Each row below holds a small network's activations on one input, seen along a few directions.
In each table, some parts of the input vary, and every possible input appears once, in random order.
Descriptions start from the smaller parts, as in this example, which fits no table here: one of 2 separate values, together with either a single point or one of 9 places around a ring or (one of 4 places along a line, together with one of 8 places around a ring).
Shared parts are said once, and a part with two or three values counts as separate values.
In the rows, zero is written as 100.

Rows:
row 1: 114; 64; 87; 174; 96; 158; 68; 87; 101; 125; 75; 78; 130; 89; 101
row 2: 98; 144; 131; 101; 90; 89; 137; 118; 138; 120; 108; 130; 82; 109; 93
row 3: 35; 95; 102; 75; 108; 58; 129; 92; 101; 110; 102; 135; 86; 113; 104
row 4: 103; 104; 92; 33; 103; 43; 96; 108; 47; 50; 126; 71; 84; 94; 88
row 5: 56; 66; 89; 73; 97; 66; 91; 95; 41; 74; 103; 112; 120; 100; 106
row 6: 63; 111; 109; 61; 114; 52; 130; 102; 94; 106; 122; 130; 64; 106; 98
row 7: 115; 114; 101; 137; 81; 159; 109; 114; 156; 119; 76; 111; 104; 96; 109
row 8: 144; 129; 108; 124; 88; 152; 112; 121; 151; 112; 100; 107; 84; 89; 104
row 9: 89; 100; 114; 159; 90; 165; 94; 105; 157; 141; 77; 104; 119; 82; 98
row 10: 31; 48; 101; 94; 106; 72; 78; 87; 44; 97; 109; 106; 138; 88; 96
row 11: 108; 65; 73; 96; 109; 105; 60; 77; 53; 83; 83; 99; 131; 108; 117
row 12: 83; 49; 84; 118; 118; 111; 46; 68; 55; 105; 87; 94; 149; 96; 104
row 13: 136; 80; 81; 84; 116; 97; 59; 87; 48; 76; 105; 93; 107; 103; 114
row 14: 69; 129; 124; 115; 84; 96; 135; 111; 144; 125; 86; 134; 103; 117; 100
row 15: 83; 82; 97; 59; 103; 60; 90; 105; 34; 70; 124; 105; 96; 95; 102
row 16: 156; 101; 78; 58; 118; 81; 66; 91; 61; 55; 107; 59; 95; 104; 101
row 17: 120; 163; 128; 73; 89; 74; 146; 117; 150; 101; 111; 98; 71; 110; 78
row 18: 10; 78; 115; 96; 116; 62; 114; 84; 105; 133; 107; 128; 104; 100; 96
row 19: 188; 113; 80; 112; 97; 129; 92; 106; 109; 73; 103; 45; 81; 101; 99
row 20: 168; 93; 83; 139; 95; 144; 85; 105; 96; 95; 97; 78; 92; 97; 112
row 21: 42; 113; 138; 137; 92; 101; 120; 102; 147; 147; 89; 126; 119; 103; 92
row 22: 84; 132; 104; 33; 114; 36; 138; 103; 105; 89; 123; 97; 53; 105; 84
row 23: 165; 148; 105; 97; 89; 137; 121; 120; 164; 91; 105; 75; 73; 92; 90
row 24: 140; 79; 75; 151; 87; 151; 83; 96; 100; 103; 74; 83; 114; 103; 114
Q: Changing only one part turns row 6 into row 15. The same change can be made to row 22. Which row results?
A: row 4
Q: Describe the family of inputs behind these rows.
A: one of 4 places along a line, together with one of 6 places around a ring
Q: Which other rows does row 9 become when the place on the line of 4 takes its other values? List them by row number.
A: row 7, row 8, row 23
Q: Which other rows does row 13 become when the place on the line of 4 takes its other values? List them by row number.
A: row 11, row 12, row 16

Rows:
row 25: 155; 123; 93; 104; 93; 129; 108; 113; 126; 92; 99; 89; 79; 99; 104
row 26: 127; 122; 107; 120; 93; 122; 114; 110; 136; 111; 100; 90; 86; 97; 94
row 27: 157; 107; 92; 118; 100; 130; 85; 100; 111; 94; 96; 72; 99; 98; 99
row 28: 109; 112; 111; 129; 86; 129; 107; 111; 134; 112; 94; 87; 106; 91; 90
row 29: 109; 105; 90; 53; 107; 67; 104; 103; 71; 71; 117; 98; 78; 103; 102
row 30: 91; 112; 111; 135; 86; 131; 118; 108; 137; 130; 81; 141; 103; 109; 115
row 31: 93; 126; 123; 123; 88; 121; 118; 111; 153; 124; 93; 102; 104; 95; 87
row 32: 111; 136; 120; 114; 94; 114; 125; 110; 155; 123; 99; 105; 84; 101; 91
row 33: 80; 127; 110; 51; 104; 52; 131; 106; 103; 90; 115; 119; 73; 112; 96
row 34: 123; 80; 88; 141; 103; 141; 70; 86; 108; 109; 82; 74; 123; 94; 101
row 35: 33; 89; 113; 86; 112; 63; 108; 87; 99; 119; 104; 116; 109; 101; 91
row 36: 107; 98; 99; 141; 85; 139; 107; 108; 118; 118; 83; 126; 104; 105; 117
row 37: 94; 79; 92; 76; 107; 75; 74; 91; 53; 75; 107; 77; 118; 94; 93
row 38: 121; 90; 91; 138; 89; 148; 91; 105; 106; 110; 83; 119; 109; 101; 121
row 39: 137; 83; 83; 139; 91; 148; 78; 98; 92; 101; 79; 108; 118; 107; 123
row 40: 76; 71; 88; 88; 104; 86; 88; 95; 51; 90; 101; 129; 108; 105; 117
row 41: 124; 145; 113; 101; 90; 113; 135; 116; 157; 111; 97; 111; 73; 107; 97
row 42: 125; 99; 81; 54; 109; 67; 90; 96; 57; 63; 111; 86; 86; 108; 104
row 43: 82; 103; 105; 70; 107; 60; 111; 100; 81; 90; 118; 98; 86; 101; 92
row 44: 78; 62; 84; 90; 117; 79; 67; 76; 53; 90; 99; 82; 123; 97; 98
row 45: 77; 109; 116; 136; 98; 124; 110; 97; 153; 139; 85; 107; 109; 98; 93
row 46: 170; 117; 84; 105; 95; 129; 94; 106; 113; 83; 94; 78; 88; 104; 106
row 47: 49; 107; 121; 73; 102; 60; 115; 101; 99; 103; 112; 111; 104; 99; 86
row 48: 139; 98; 95; 127; 93; 137; 78; 101; 109; 94; 90; 69; 119; 91; 96
row 49: 62; 67; 93; 89; 115; 79; 81; 83; 67; 99; 104; 94; 114; 93; 97
row 50: 47; 93; 107; 85; 101; 69; 115; 98; 84; 110; 100; 150; 103; 113; 112
row 51: 123; 104; 104; 126; 91; 137; 91; 108; 122; 104; 95; 80; 110; 86; 94
row 52: 78; 85; 101; 75; 105; 75; 88; 97; 68; 84; 113; 89; 109; 90; 91
row 53: 66; 117; 117; 64; 109; 53; 122; 100; 101; 102; 117; 113; 84; 105; 90
row 54: 49; 75; 101; 92; 110; 71; 97; 86; 79; 107; 104; 101; 110; 97; 94
row 55: 96; 95; 97; 66; 112; 68; 94; 97; 69; 83; 118; 92; 90; 96; 96
row 56: 62; 79; 95; 91; 99; 77; 104; 98; 63; 98; 101; 135; 104; 109; 114
row 57: 96; 113; 98; 57; 103; 59; 120; 106; 83; 79; 116; 104; 74; 108; 99
row 58: 65; 93; 108; 78; 100; 67; 104; 101; 79; 91; 112; 96; 105; 95; 89
row 59: 92; 65; 79; 89; 106; 86; 74; 88; 37; 82; 96; 117; 117; 110; 119
row 60: 141; 114; 100; 117; 97; 130; 98; 107; 124; 103; 101; 83; 91; 93; 97
row 61: 141; 131; 100; 107; 88; 121; 124; 116; 137; 100; 98; 96; 75; 104; 101
row 62: 112; 89; 88; 67; 114; 68; 81; 90; 55; 74; 113; 80; 98; 101; 97
row 63: 107; 87; 97; 140; 101; 141; 84; 93; 122; 118; 87; 85; 115; 89; 99
row 64: 93; 94; 104; 143; 96; 132; 100; 97; 133; 126; 86; 92; 110; 94; 96
Q: Changing only one part turns row 45 into row 35. The same change can be made to row 60. Which row results?
A: row 55
Q: Describe the family of inputs behind these rows.
A: one of 2 separate values, together with one of 4 places along a line, together with one of 5 places along a line
Q: Which other rows does row 39 become when the choice among 2 separate values takes its other values? List them by row number.
A: row 59
Q: Which other rows does row 42 become when the choice among 2 separate values takes its other values? List them by row number.
A: row 46
Q: Which other rows does row 25 become when the place on the line of 4 takes its other values? List them by row number.
A: row 41, row 46, row 61

Rows:
row 65: 155; 136; 106; 115; 83; 139; 120; 126; 144; 98; 104; 91; 74; 93; 99
row 66: 172; 100; 75; 122; 102; 146; 78; 95; 109; 91; 86; 75; 96; 102; 112
row 67: 148; 80; 77; 97; 104; 114; 60; 94; 63; 66; 101; 49; 114; 89; 97
row 68: 78; 107; 118; 149; 80; 138; 123; 114; 147; 137; 87; 123; 105; 94; 101
row 69: 130; 158; 121; 72; 95; 85; 132; 117; 144; 96; 110; 97; 72; 107; 87
row 70: 97; 72; 91; 159; 102; 145; 77; 84; 110; 131; 73; 110; 127; 104; 115
row 71: 44; 65; 96; 81; 106; 68; 86; 89; 44; 94; 101; 133; 121; 104; 112
row 72: 105; 120; 100; 46; 113; 48; 121; 103; 87; 79; 128; 87; 60; 103; 88
row 73: 49; 127; 130; 104; 93; 87; 134; 104; 150; 132; 93; 129; 103; 107; 89
row 74: 122; 93; 81; 52; 104; 63; 90; 100; 41; 55; 114; 95; 90; 109; 109
row 75: 24; 90; 112; 74; 113; 52; 120; 91; 94; 116; 113; 123; 92; 100; 93
row 76: 74; 52; 94; 129; 105; 116; 58; 82; 65; 106; 91; 87; 146; 87; 99
Q: Describe the family of inputs behind these rows.
A: one of 2 separate values, together with one of 6 places around a ring
Q: Changing only the choice among 2 separate values turns row 71 into row 74. The same change can be made to row 76. Which row results?
A: row 67
